These are the activations of a small neural network, seen along a few directions. Each row is one input.
Each table varies a few parts of the input and shows all the possible inputs, shuffled.
A made-up example of a description, with smaller parts first: line(6) and (point or ring(9) or (values(3) and ring(5))).
Shared parts are said once, and a part with two or three values counts as separate values.
In the rows, zero is written as 128.

Other details of the inputs vary at random and push rows far along two fixed directions, the same in every table; ignore that.

A family of inputs:
R1: [122 123 118 133 138  99 128  80 114 136 144  76  93]
R2: [138  99 134 116 106 164 123 175 141 113 108 176 150]
R3: [141 127  98 136 154 129 132 110 111 138 149 157 132]
R4: [ 86 137 131 151 134 155 132 115 125 150 140 122 120]
R5: [159 151 126  81 119  28 129  50 116 123 132  70  98]
R6: [135 104 134 113  99 147 133 160 141 114 116 155 143]
R7: [118 146 116 142 154 133 131 124 107 162 138 126 161]
R8: [150 111 124  97 139  83 131 108 123 128 128  99 121]
R9: [197 126  89 123 201 106  96 145  81 154 115 148 203]
R10: [ 59 123 143 160 114 180 133 104 144 133 144 126  73]
R11: [122 116 129 145 162 155  94 139 110 142 112 130 139]
R12: [198 149 120  99 157  67  96 126 125 122 116 140 131]
R13: [158 124 131 100 155  82 121 139 103 146 114  99 172]
R14: [162 121 139 110 176 124  95 187  98 150  90 141 213]
R15: [ 66 110 156 157 122 174 106 112 137 128 122  98  70]
R16: [134 145 106 114 108 110 170 121 122 134 152 115 145]
R17: [117 147 108 134 134  94 157  78 112 154 163  90 118]
R18: [167 136  90 110 134 125 152 148 111 127 141 166 171]
R19: [133 148 121 162 158 150  97 127 141 104 129 197 110]
R20: [ 93  91 155 116 112 148 119 114 155 108 120 114  64]
R21: [ 97 131 120 143 125 132 146  88 127 138 157 116  92]
R22: [131 147 112 119 117 126 159 143 122 142 140 124 169]
R23: [123 123 135 107  76  86 167 111 138 125 144  76 124]
R24: [113 127 130 140 144 119 116 106 109 144 131  84 115]
R25: [ 89 102 164 119 114 138 121 123 144 120 117  95  86]
R26: [175 113 122  99 172 107 106 158 106 139 103 142 186]
R27: [148 119 123 103  95  96 154 132 130 124 133 113 148]
R28: [123 121 114 148 158 172 115 139 118 138 131 181 141]
R29: [ 69 112 146 168 138 227 103 153 142 133 119 184 110]
R30: [140 135 133 137 169 156  61 122 114 120  95 172 145]
R31: [115 128 146 117  78 136 119 121 150  98  99 152 104]
R32: [138 115 132 110  97 119 144 148 135 125 124 126 152]
R33: [112 127 125 131 114 182 140 165 137 124 127 168 147]
R34: [145 137 103 119 140  46 147  56  98 147 160  43 103]
R35: [114 146 154 195 157 200  97 165 170 106 118 195 100]
R36: [133  99 150 119 160 167  88 182 126 129  87 164 164]
R37: [109 108 141 113  71 122 156 121 151 111 137 107  98]
R38: [ 89 139 130 127  83 137 171 114 145 128 153  99 104]
R39: [ 55 111 140 158 104 182 136  89 154 117 153 134  39]
R40: [ 93  99 155 114 108 126 129 103 150 114 126  91  66]
R41: [143 144 113 125 140 157 135 184 117 149 119 164 212]
R42: [142 122 132 110 103 112 143 153 129 134 123 117 173]
R43: [ 72 110 172 122  99 124 133 107 145 123 126  63  70]
R44: [164 177  84 114  97  21 184  62 133  97 170  96  82]
R45: [186 120  90 124 191 110  98 134  91 146 120 147 179]
R46: [ 45 102 180 136  45 174 146 131 178 108 128  93  68]
R47: [165 138 171 145 152 144  89 181 153 114  95 155 117]
R48: [146 121 134 100 141  75 132 119 111 140 124  83 144]
R49: [174 152 111 107  84  42 154  96 143 105 137 110  90]
R50: [126 119 114 127 117 180 138 160 135 112 131 186 134]
R51: [128 149 117 124 137  47 147  65  90 157 155  23 116]
R52: [184 122  92 125 190 110  98 135  90 148 119 144 181]
R53: [ 67  95 190 143 129 212  81 190 145 125  80 146 127]
R54: [107 137 134 155 157 190  83 127 128 110 101 212 136]
R55: [185 146 141 146 115 116 130 180 160 112 103 160 144]
R56: [115 124 121 130 112 177 143 156 138 119 132 169 135]
R57: [227 181  87 139 168  84 145 180 127 123 122 177 206]
R58: [117 146 112 138 142 112 144  98 110 157 151 107 136]
R59: [108 132 131 137 134  98 129  87 108 146 141  58 102]
R60: [ 66 117 138 158 115 179 132 101 145 126 147 137  66]
R61: [134 136 108 118 113 132 159 135 126 128 145 140 145]
R62: [158 173  87 100 105  35 174  55 110 108 153 102 126]
R63: [ 81 111 158 163 152 207  78 165 123 140  95 141 129]
R64: [ 68 100 168 131  59 171 142 139 170 107 124 115  83]
R65: [206 145  74 101 160 105 147 165  91 141 134 178 226]
R66: [ 74 113 165 128  61 146 148 134 161 119 128  90 103]
R67: [150 151 150 172 158 125  93 131 144 113 130 120  90]
R68: [143 116 115  95  75  67 176  89 136 113 156  85  95]
R69: [163 148  97 112 139 121 152 159 108 146 134 149 203]
R70: [154 137 131 152 173 154  57 145 135 110 110 183 120]
Each input here is: ring(5) and (values(3) or line(11)).
- Changing only the ring(5) part turns R46 into R63. The same change can be made to R42. Which row results? => R59
- A walk changes only the line(11) part. It starts at R53 and steps to R14. List the rest of the walk in order. => R43, R13, R48, R25, R36, R26, R40, R8, R20

A family of inputs:
R71: [144 121 137 105 122  83 141 123 126 135 128  83 132]
R72: [108 146 106 146 170 122 128  79  99 159 155 113 106]
R73: [102 113 144 106  80 111 123  88 147  95 121 115  59]
R74: [117 165 115 148 107 109 165 116 135 139 151 114 138]
R75: [138 111 144 150 200 159  56 150 102 152  94 148 167]
R76: [143 144 121 144 119 129 143 130 150 115 145 142 108]
R77: [117 130 110 134 112 131 161 121 130 134 150 132 130]
R78: [144 142 113 128 116 112 146 114 142 113 149 138 108]
R79: [156 145 125 137 168 163 105 220 104 152  95 177 248]
R80: [169 118 119 108 132  94 117 134 126 115 118 138 130]
R81: [219 146 103  91 163  17 151 132  92 157 138  76 203]
R82: [ 76 120 135 120  73 140 145  74 157  87 148 132  45]
R83: [148 103 131  89 140 133  96 157 114 133  87 157 184]
R84: [129 150 156 123 117  84 141 126 135 131 127  78 131]
R85: [161 116  98  95 140 100 146 138  94 151 132 111 189]
R86: [ 91 105 143 132 113 183 128 165 133 133 117 131 136]
R87: [ 88 148 122 152 143 112 130  42 133 119 162  85  29]
R88: [212 122  99  74 163  40 135 133  88 152 123 102 206]
R89: [132 150 162 151 120 147 105 160 155 109 101 149 119]
R90: [ 79  92 143 114 104 205 111 152 128 127  97 158 141]
R91: [146 142 118 141 170  66 107  62 107 126 135  77  87]
R92: [141 125  95 114 122 106 167 108 112 136 155 129 146]
R93: [121 129 144 122  89  87 143  93 153 104 141  85  53]
R94: [ 89 106 152 149 119 201 122 185 140 131 114 140 138]
R95: [106 166 141 155  88 133 147 106 167 108 145 119  75]
R96: [ 79 101 137 132 112 229 116 156 136 115 108 211 139]
R97: [122 129 118 152 128 168 143 163 135 136 135 163 151]
R98: [116 112 131 154 195 192  64 160  92 166 110 160 177]
R99: [ 86 108 142 141  96 189 124 130 167  93 131 169  64]
R100: [159 138 137 131 119  92 134 125 142 116 130 107 102]
- What do these inputs look like to the network? => ring(5) and (point or line(5))
- A walk changes only the line(5) part. It starts at R73 and steps to R80. List the rest of the walk in order. => R93, R100, R89
- Which other rows does R83 become when the line(5) part takes its other values? List them by row number. => R71, R81, R84, R88
- Which other rows agree with R94 in the ring(5) part? List them by row number. => R79, R85, R86, R90, R98
- Which other rows does R91 become when the ring(5) part takes its other values? List them by row number. => R72, R75, R87, R98

A family of inputs:
R101: [ 89 113 155 133 100 132 123  98 150 109 126  99  61]
R102: [178 162  77 121 164  72 146  85  93 149 165 119 155]
R103: [144 128 109 140 169 169 108 161 109 139 117 180 182]
R104: [122 150 122 137 126  89 142  75 133 121 152  94  70]
R105: [147 160  98 133 129  54 156  56 115 135 173  83  92]
R106: [145 157 101 131 127  53 158  58 115 135 172  79  96]
R107: [108 124 144 149 132 167  99 122 146 107 115 154  79]
R108: [124 120 133 126 124 121 132 129 122 139 126 109 140]
R109: [136 131 111 148 169 184  99 160 116 137 121 195 166]
R110: [138 146 110 121 118  51 161  65 116 138 167  64 107]
R111: [133 114 140 129 148 169 106 183 118 145  96 156 183]
R112: [193 153  74 119 179  81 134 122  81 156 146 142 200]
R113: [ 53  90 186 136  83 191 104 136 168 105 107 113  55]
R114: [116 123 120 130 139 146 131 133 117 138 130 132 143]
R115: [175 148  99 133 170 102 119 132 102 143 133 150 179]
R116: [124 115 122 108 124 118 144 135 107 152 130 100 161]
R117: [113 133 135 132 114 102 131  75 140 112 141  96  61]
R118: [123 124 132 154 153 178  95 166 129 132 111 182 151]
R119: [118 122 141 130 123 123 117 109 137 116 122 117  93]
R120: [ 83 124 154 158 115 176 101 106 161 101 122 148  42]
R121: [200 145  97 110 171  61 118 118  95 136 126 130 176]
R122: [ 87 127 151 149 114 150 123 108 152 112 131 115  64]
R123: [157 140 108 109  76 147 157 186 148 105 116 189 187]
R124: [ 62 105 148 142 104 183 133 124 145 125 128 119  88]
R125: [103 125 137 132 107 112 145 101 133 131 142  86  97]
R126: [126 121 145 143 153 178  95 174 131 125  99 168 150]
R127: [120 122 139 123  51 169 164 180 174  83 123 170 110]
R128: [133 113 122 125 156 166 112 177 107 148 108 163 194]
R129: [147 155 102  84  58  65 219 108 139 117 168 120 148]
R130: [125 109 125 118 145 156 119 169 109 150 110 147 184]
R131: [132 108 143 124 140 164 110 178 120 144  96 148 185]
R132: [ 81 122 156 147 114 163 117 123 153 112 125 123  72]
R133: [147 122 134 129 156 151 101 168 121 134 101 154 170]
R134: [191 127 115  95  92 110 164 183 157 104 125 179 172]
R135: [134 133 106 128 143 118 141 116 109 141 141 123 146]
R136: [ 61 104 179 137  93 183 117 136 162 114 116 104  72]
R137: [103 138 137 145 119 122 133  91 145 116 141 106  65]
R138: [128 128 127 133 132 122 130 121 123 134 131 118 134]
R139: [146 129 132 100 121  77 144 116 116 143 132  68 140]
R140: [117 113 149 117 122 128 111 133 134 121 117 114 117]
R141: [188 125 115  86 150  59 121 139  95 151 116 102 193]
R142: [137 162 108 128 132  62 152  60 126 124 164  82  72]
R143: [147 113 137 122 152 138  94 160 121 127  98 155 162]
R144: [100 109 158 136 123 172 104 156 143 125 106 136 121]
- Changing only one part turns R105 into R142. The same change can be made to R106. Which row results? => R104
- Changing only one part turns R112 into R117. The same change can be made to R103. Which row results? => R121
- What do these inputs look like to the network? => line(4) and (point or line(10))
